A small network was trained on invented records. Each row is its activation on one of them, seen along a few directions.
Each row is followed by the record's values for the fields Deko, Ven, Zinet, Nop, Zeku.
A field that a record lacks is written missing.
The largest differences between rows may come from other fields.
Strong random noise was added to every row along 15 fixed directions; ignore it. To show where, here is one row again and again, with new noise each time:
[ 104   73  222  421   49 -433  -40   54  -67  -50 -249  232 -119  139
  456  386  209 -232  357  195 -315 -140 -454  -59  229  -91 -174  -16
  211  168 -100]
[  57  280  -25 -316 -226   89 -209  190 -119 -219  -24   96 -135  -15
   27  194  -66   -6 -261 -280  295  113  -86 -434  259  225 -283  164
   -1 -129  129]
[ 298  -65  -15  -69 -148 -221   52   -7   23  252  -73 -295 -191  166
    2  184  -37 -152  196  345  232 -270   85 -347  217  238  -35 -246
  407   18 -219]
[ 241  381  224 -104   -7 -148 -242  121  -75 -557  -26 -148  166 -241
   62 -140 -304  522  -71  128  153 -247   93 -299  526  152  208  -45
  387 -323   38]
[ 106  198 -351  -53  -19 -208 -147  255  524  -49  294  -78  286  336
   64 -109 -200    3  -52  453 -297   96  -69 -182  251  166   81 -214
 -178 -158  565]
[-354  -53  132  -44 -424  -77 -229 -255 -614  184   -8 -133  321   55
  -50  -67   53   65  -24 -183  553  120 -404  417  150  221   13 -359
 -211   22  -85]
[-158 -203  214  123  -72  207  225  128  -98 -282 -265  221 -386  318
   80  -45  169 -371 -424  234 -167  -15 -483  442 -136 -141  219 -399
 -156  396 -467]
[-239    6  -10 -178  -11 -105 -111  -55 -139 -196  178  275  -29  180
 -343  -64  191 -113 -218 -205  -79  -70 -299  209   29  179  197 -145
  -53  113   70]
[ 112   84  217 -301  240   13 -217  -52 -479  355 -611   44  402  226
  -39 -284 -319 -191 -484 -155   43 -224 -261  151   22 -248  245  194
 -195   24 -606]
[-393   33  407 -176 -110 -435  196   63 -522  119   71 -127  -70   20
 -246  195  205 -219 -145 -566 -176 -328 -184  -20  123  -50 -169  248
  117 -351  138]
[ 220  102 -174  222  179   99 -129 -120  364  158 -252 -221  144    5
  -69 -124   28  386  194  474 -254  -51  338  -60  176   55  367 -309
  113   51 -243]
[-365  139 -413 -104 -173  215 -133  205  569 -174   60   13 -373  567
  -63  231  175 -187 -622  264  -90  216 -127  -75 -271  243   15 -476
 -571   93  -87]
[ -75  -45 -376  -57  474  -81   10   72 -287  164  233 -413   66 -121
  -18  259    7    7  -23   15 -256 -338  -12  297 -354   58 -310  -54
  252 -243 -135]
[-218   31   -5   89  438 -275 -184   20  -21 -424   14  -72 -215 -290
  185  -48 -164  148 -383 -243  -23 -263  105  -16   43  -90   41   73
   98 -124 -313]
[-500 -226   83 -358   35  -58  132  -52 -278  -58  325   37 -516  -98
   29  224   19 -414  103  269  -87   22 -183  114  -65  354   -3 -628
  340 -425  293]
[-208  208  182   19 -207  -66  -85   44   75 -370 -102  115 -587  110
  345  567  152  -72  -12  178   70   46 -205 -329    1  231 -167 -342
  121 -158  -65]
[  55  -31 -470  -95  206   93   49  391 -120 -427  565   89 -391 -308
  167  422  128 -214  151   63 -202   44 -215  -16   29  329 -635  -60
  459  -87  462]

[-154  137  186 -220 -358  -87 -373 -138  -84 -108 -188  215   73  222
 -196  -67  -20    3   23  425  352   13 -206  -98  507  387  421 -627
   38   66 -138]
<Deko:t3 Ven:p2 Zinet:b2 Nop:z2 Zeku:w1>
[ -89 -180  247 -122    2 -322  182   19 -166  368  148  152 -112 -242
  273   33  -12 -584  650  256 -494  161  -89 -187  522  107  -74 -159
  401 -438  715]
<Deko:t4 Ven:p1 Zinet:b3 Nop:missing Zeku:missing>
[ 417  -46 -207 -291  -76  634    1 -102  -83  410 -141 -143  320 -104
 -119 -445 -196  138  140  161   80  345  303   68   66   31  213 -183
  -67  -59  107]
<Deko:t2 Ven:p2 Zinet:b2 Nop:z2 Zeku:w1>
[-305    1  326  297  101  195  249  418 -222 -248 -101  -66  119 -436
  506 -145  -93  120 -123  -33 -481  282 -189  274   41 -491 -164  259
 -211 -380  368]
<Deko:t1 Ven:p3 Zinet:b2 Nop:z2 Zeku:w1>
[ 227   33  -70  331 -479   63  100  302  273 -129  -39 -108 -223   29
  324  163  145   -4   61   50  304  317   -5 -397  214  -20 -470  105
 -163  219   70]
<Deko:t2 Ven:p3 Zinet:b2 Nop:z1 Zeku:w2>
[-661 -306 -432  348  158  -59 -469 -266   19  197   40  -68  -89 -513
  209  -85   90   24  211  222  209  360  117  313  356  295  -36 -514
 -164   39  -91]
<Deko:t4 Ven:p1 Zinet:b2 Nop:z2 Zeku:w1>
[-254  229  -25 -306   10  271 -303 -453   87 -456  226  414  -86   33
    1    9  -87  377 -131 -146  117  359 -106  185 -508  178  376 -326
 -278 -231  350]
<Deko:t3 Ven:p1 Zinet:b2 Nop:z2 Zeku:w1>
[ -36 -130  -92 -414  224  296   57   86 -306 -259   97  174 -700 -435
  345  202 -182 -405 -332 -423  268  135  -28 -121 -294    7 -458  190
  186 -132  -69]
<Deko:t4 Ven:p3 Zinet:b3 Nop:missing Zeku:missing>
[ 132  -18  127  -11  341 -187 -163 -179 -193  470 -313 -109  347 -391
  100 -132 -247   42  422   58  -80  -65  238 -165  318 -114   61  218
  299 -279  -32]
<Deko:t4 Ven:missing Zinet:missing Nop:missing Zeku:missing>
[ 249  271 -194 -131 -404  -66 -110  281  248 -129   21 -261 -483  323
 -158  516  258 -139 -333 -251  458 -233  192 -716  124  370 -461   52
   83  125 -407]
<Deko:t3 Ven:p3 Zinet:b1 Nop:missing Zeku:missing>
[   9 -320 -199  -76  235  225 -163 -217  108  -90   15  458 -238 -294
 -153 -539  -92 -146  -50  -90  130  330  160  117  207   56  366 -116
   25  392  -90]
<Deko:t2 Ven:p3 Zinet:b2 Nop:z1 Zeku:w2>
[-168  160 -609 -154  146 -181 -445  268  543 -355  381  149  -44  204
 -348 -113   82  -89 -473  136   93 -126    1 -174  106  415  147 -126
 -246  117  -63]
<Deko:t2 Ven:p3 Zinet:b1 Nop:missing Zeku:missing>
[ -94   30  303  232  432 -115   15  394  212 -646 -313  359 -410   51
  333 -226  -71 -321 -632   33 -600 -231 -157   75  151 -472  285   88
 -111  101 -480]
<Deko:t2 Ven:p2 Zinet:b2 Nop:z2 Zeku:w1>
[ 373 -117  180  139   14 -254  278   64 -206  159  -50 -276  265  122
  284  -64 -374  -80 -144 -168  218 -295 -179  194 -249 -442 -149  431
  -33  163 -139]
<Deko:t4 Ven:p2 Zinet:b1 Nop:missing Zeku:missing>
[  11 -171 -129  -90  724  -75  -43   56 -258  134 -124   32 -147 -247
  201  176  -25 -338  298  483 -388 -342 -130  120 -211   11   -1 -204
  509 -228 -418]
<Deko:t1 Ven:missing Zinet:missing Nop:missing Zeku:missing>
[ 326 -350  224  316   27 -308  284  221  206  229 -191   35  320  140
  -60 -606 -183 -316   26  139 -260 -145   14  -22  481 -450  222  317
   14  408  -69]
<Deko:t1 Ven:p3 Zinet:b2 Nop:z1 Zeku:w2>
[-121   22   85   89  418   51   -1 -358  284  478 -464  -82  -84 -228
  -51   -7   91  335  -17 -626 -213   50  731 -414 -412 -432   77  629
 -328 -186 -380]
<Deko:t1 Ven:p1 Zinet:b1 Nop:missing Zeku:missing>
[ 112  194  -90 -173  325  104  195  511  323 -607   90    5 -345  -38
   18  130 -209   -1 -598  169 -436 -291  107 -207 -203 -157 -116  376
  111 -168   62]
<Deko:t4 Ven:p1 Zinet:b2 Nop:z1 Zeku:w2>
[-226  103 -213  -14  587 -234 -278  349    5  -98  -74 -189  108 -138
  385 -106 -483 -184 -574   30 -203 -177   -3   -5  -11 -210 -171  153
 -198 -348 -257]
<Deko:t2 Ven:p3 Zinet:b2 Nop:z1 Zeku:w2>
[ -10   10 -190  149  232 -460 -169 -216  346   57  432  260  255  -68
 -137 -197  125   85  332 -474 -318   69  192 -161  123  -90   98  362
  -93  -26  578]
<Deko:t2 Ven:missing Zinet:missing Nop:missing Zeku:missing>
[ 246   57  139    3  202  187 -173  -41 -376  -24 -436  145  -41 -298
   47   -3   10   15  143  211  -39 -189 -102   65  287   42  127  -64
  394   86 -466]
<Deko:t4 Ven:p1 Zinet:b2 Nop:z2 Zeku:w1>
[-108  -72  299  243   45 -243  171 -147   75 -440  143  454 -104   40
 -534 -164  467  153   20 -453 -171 -211 -113  165  -89 -104  367  241
   75  392   36]
<Deko:t2 Ven:p3 Zinet:b1 Nop:missing Zeku:missing>
[-251  218 -147 -129  304 -213 -355  107  -33 -205  140  247  -25  -97
  103  142  -32 -166  -71   80 -340  -34 -276   25  196  166  -61  -53
   60 -226  234]
<Deko:t4 Ven:missing Zinet:missing Nop:missing Zeku:missing>
[-409 -119 -284 -215 -109  155 -267 -123 -247  231   84 -243   77   32
 -285  142   40  -87  -13  300  390   13    9  188  -71  489 -109 -696
   19 -113 -307]
<Deko:t3 Ven:p3 Zinet:b2 Nop:z1 Zeku:w2>
[  86   89  -58 -208   86  136  -79 -272  468 -518  288 -106 -166  174
  -57  -31 -326  529 -152   90  420 -109  368 -210 -573  214  354 -331
   20 -152 -140]
<Deko:t1 Ven:p1 Zinet:b1 Nop:missing Zeku:missing>
[ 530   31 -289  -27   59  206  275  355   65  -64  223 -473 -132 -150
 -199   87   39  187   87  198 -176 -279  300  -84   51  108 -234  -20
  518  -33   -2]
<Deko:t4 Ven:p3 Zinet:b2 Nop:z2 Zeku:w1>
[-459 -140 -456 -491  110   64  -32  107 -285  156  597  127  319  210
 -534 -248  -88 -326 -490 -403  -87  115 -210  489 -185  141 -168  -24
 -395   22  420]
<Deko:t3 Ven:p2 Zinet:b2 Nop:z1 Zeku:w2>
[-268  207 -163  -43  266  -78 -336  166  -42  237 -194  355  -17 -238
   49   42  199 -292   17  -94 -467  187   -8 -194  624  116  -79  152
 -111 -193  182]
<Deko:t3 Ven:p1 Zinet:b1 Nop:missing Zeku:missing>
[ 173 -161  -54 -146  196  273  190    9  -76  237 -125 -135  274  -61
  -43 -272 -213   60 -200 -196  -13   71  157  104 -316 -291   14  271
 -225  -33 -136]
<Deko:t3 Ven:p1 Zinet:b1 Nop:missing Zeku:missing>
[  64 -275  216 -224  -40 -250  379 -247  320  295   91   73 -302  343
   63 -146 -371 -385 -146    5   47   36   84 -118 -296 -240  284  148
  -84  119  320]
<Deko:t4 Ven:p2 Zinet:b1 Nop:missing Zeku:missing>
[-331 -130  -55 -106  177  413  108 -210 -190  -56    6 -217 -411 -486
  -68  168  129  299 -105 -262   86   92  357   93 -415   63  -30  -45
  150 -215 -145]
<Deko:t1 Ven:p1 Zinet:b2 Nop:z2 Zeku:w1>
[-313  250  188 -250  292 -420  -64 -299 -181 -122  424  272  419   33
 -451 -165   75  171  127 -284 -667 -174 -153  427   24   54  504   68
  137 -343  789]
<Deko:t3 Ven:p2 Zinet:b3 Nop:missing Zeku:missing>
[ -75  -46 -490   86   -1  645  -89 -273 -255  550   42  103  184 -215
 -419  305  616  201  633 -146 -154  396   54  330 -455  274 -263  -79
   -7  163   82]
<Deko:t1 Ven:p3 Zinet:b2 Nop:z1 Zeku:w2>
[-349   21 -222  297 -154 -341  -55  152  172 -324  679 -239  407 -112
   27  -65   29  263  215  237 -151  107 -185  354  232  144  -79 -263
 -146 -213  758]
<Deko:t4 Ven:missing Zinet:missing Nop:missing Zeku:missing>

Which values does each new row have?
[-354   83  271   74 -671  465   94 -276  -42 -284  -39   66 -102  143
 -154  -95  420  456 -219 -270  301  423 -230  401 -375   -2  356 -264
 -505  173  119]
<Deko:t1 Ven:p3 Zinet:b2 Nop:z2 Zeku:w1>
[ 574  220   31 -311 -212  667  352  218   49 -722   92   25 -419  214
 -184  309   39  298 -524 -375  240 -124   75 -106 -635  -21 -209  326
  168  201 -264]
<Deko:t3 Ven:p1 Zinet:b1 Nop:missing Zeku:missing>
[ 149  -91   83 -232   -7   55  -85 -114  134  301 -348   97 -267  -22
  -69 -169 -124 -303 -104   33  197   48  243 -405  210   43  150   10
   68  134 -338]
<Deko:t4 Ven:p3 Zinet:b3 Nop:missing Zeku:missing>
[-224  -44  -65 -125   53  271  149  117  -68 -135  371 -142  391 -226
 -170 -440 -227  259 -141   13 -185  250   15  451  -47  -75   73  -62
 -209 -246  577]
<Deko:t4 Ven:p3 Zinet:b1 Nop:missing Zeku:missing>
[-426 -189   43   22 -133 -109  137  139 -181  281   -5 -190    5 -199
 -530 -263  215 -205   -9  252 -218 -151  130  182  613  197  243 -264
  102  -56   -2]
<Deko:t4 Ven:p1 Zinet:b2 Nop:z1 Zeku:w2>
[ 144 -100  -18 -218  288  239  318   28 -126  359 -204   83    9  296
 -278   36   88 -271 -145  235 -510 -188 -144  293 -538 -255  157  187
  -13   66 -169]
<Deko:t2 Ven:p1 Zinet:b2 Nop:z1 Zeku:w2>
[-101 -162  323   22 -410 -112  385  -39 -174 -102  151 -314  -61    0
 -565 -203  149  180  -34  -43  343 -314   78  171  181  118  244 -143
  243  115  -75]
<Deko:t4 Ven:p3 Zinet:b1 Nop:missing Zeku:missing>
[-185   19 -217  -86 -275  308 -132 -153  117  283  -36  -30  223  259
 -262  -32   32   88  -36  239  107  314   -6  192  -96  148  103 -285
 -351  123  115]
<Deko:t4 Ven:p2 Zinet:b2 Nop:z1 Zeku:w2>
[ 104 -147 -446  186  296 -191 -132   60   92   10  382  -98  -19 -147
   44  282  143    6  441  295    8 -174   -7  -12 -230  270 -289 -156
  321    2   43]
<Deko:t2 Ven:p3 Zinet:b2 Nop:z2 Zeku:w1>
[ 109  -68  285 -160  -93  433  220 -247  -25  310 -349    1 -226 -260
  237  -13 -217   64   76    6   95  373  298 -179 -271 -210  118  142
   41 -215   78]
<Deko:t2 Ven:p3 Zinet:b2 Nop:z1 Zeku:w2>
[ 270  357 -221   77 -141  131 -329  -29 -183   93 -119    4  267   60
 -107  305  309  255  256   14    4  -36 -112  -30  257  324 -167  -45
  151   90  -91]
<Deko:t3 Ven:p1 Zinet:b2 Nop:z2 Zeku:w1>
[  28 -181   96   63   41  110  352  191  -59  121   11 -318  -28 -257
  365 -142 -264 -130   47  299 -180   68  111  159  190 -220 -149  -92
  149 -305  208]
<Deko:t3 Ven:p3 Zinet:b1 Nop:missing Zeku:missing>
[ -58 -300 -125  195  441   83   47  -46  142 -197  -60  415  -59 -192
 -188 -540   25 -113 -398 -432 -231   87  -11  379  -13 -411  271  419
 -286  571 -211]
<Deko:t4 Ven:missing Zinet:missing Nop:missing Zeku:missing>
[-293  185 -264  159  412   10 -528  103  -30 -122 -250  385  -52 -370
  155    4  181  -54   -8   12 -363  177  -37  -51  479  113  -37   14
  -50  -44 -207]
<Deko:t2 Ven:p1 Zinet:b2 Nop:z1 Zeku:w2>
[ 136  -23  361 -348 -239  -53   44 -429   38  -67  205  328  217   52
 -210 -345 -177  210  156 -217  208  200   28  -86  -49   46  535   46
  -24  -84  552]
<Deko:t3 Ven:p1 Zinet:b1 Nop:missing Zeku:missing>
[ 249 -121  492 -136   34  274  284 -300 -394 -149  -51  256  -22 -354
   58 -285 -186  182  114 -349  101   73  -46  325 -201 -305  296  242
  208   47  166]
<Deko:t4 Ven:p2 Zinet:b1 Nop:missing Zeku:missing>
[ 232  105 -147  -86 -110 -295 -154   12  255  -25   49  212  112  296
  151  -81 -175 -198 -211  -74  135   71 -251 -147  145    5   51  292
 -226  278  261]
<Deko:t4 Ven:p1 Zinet:b3 Nop:missing Zeku:missing>
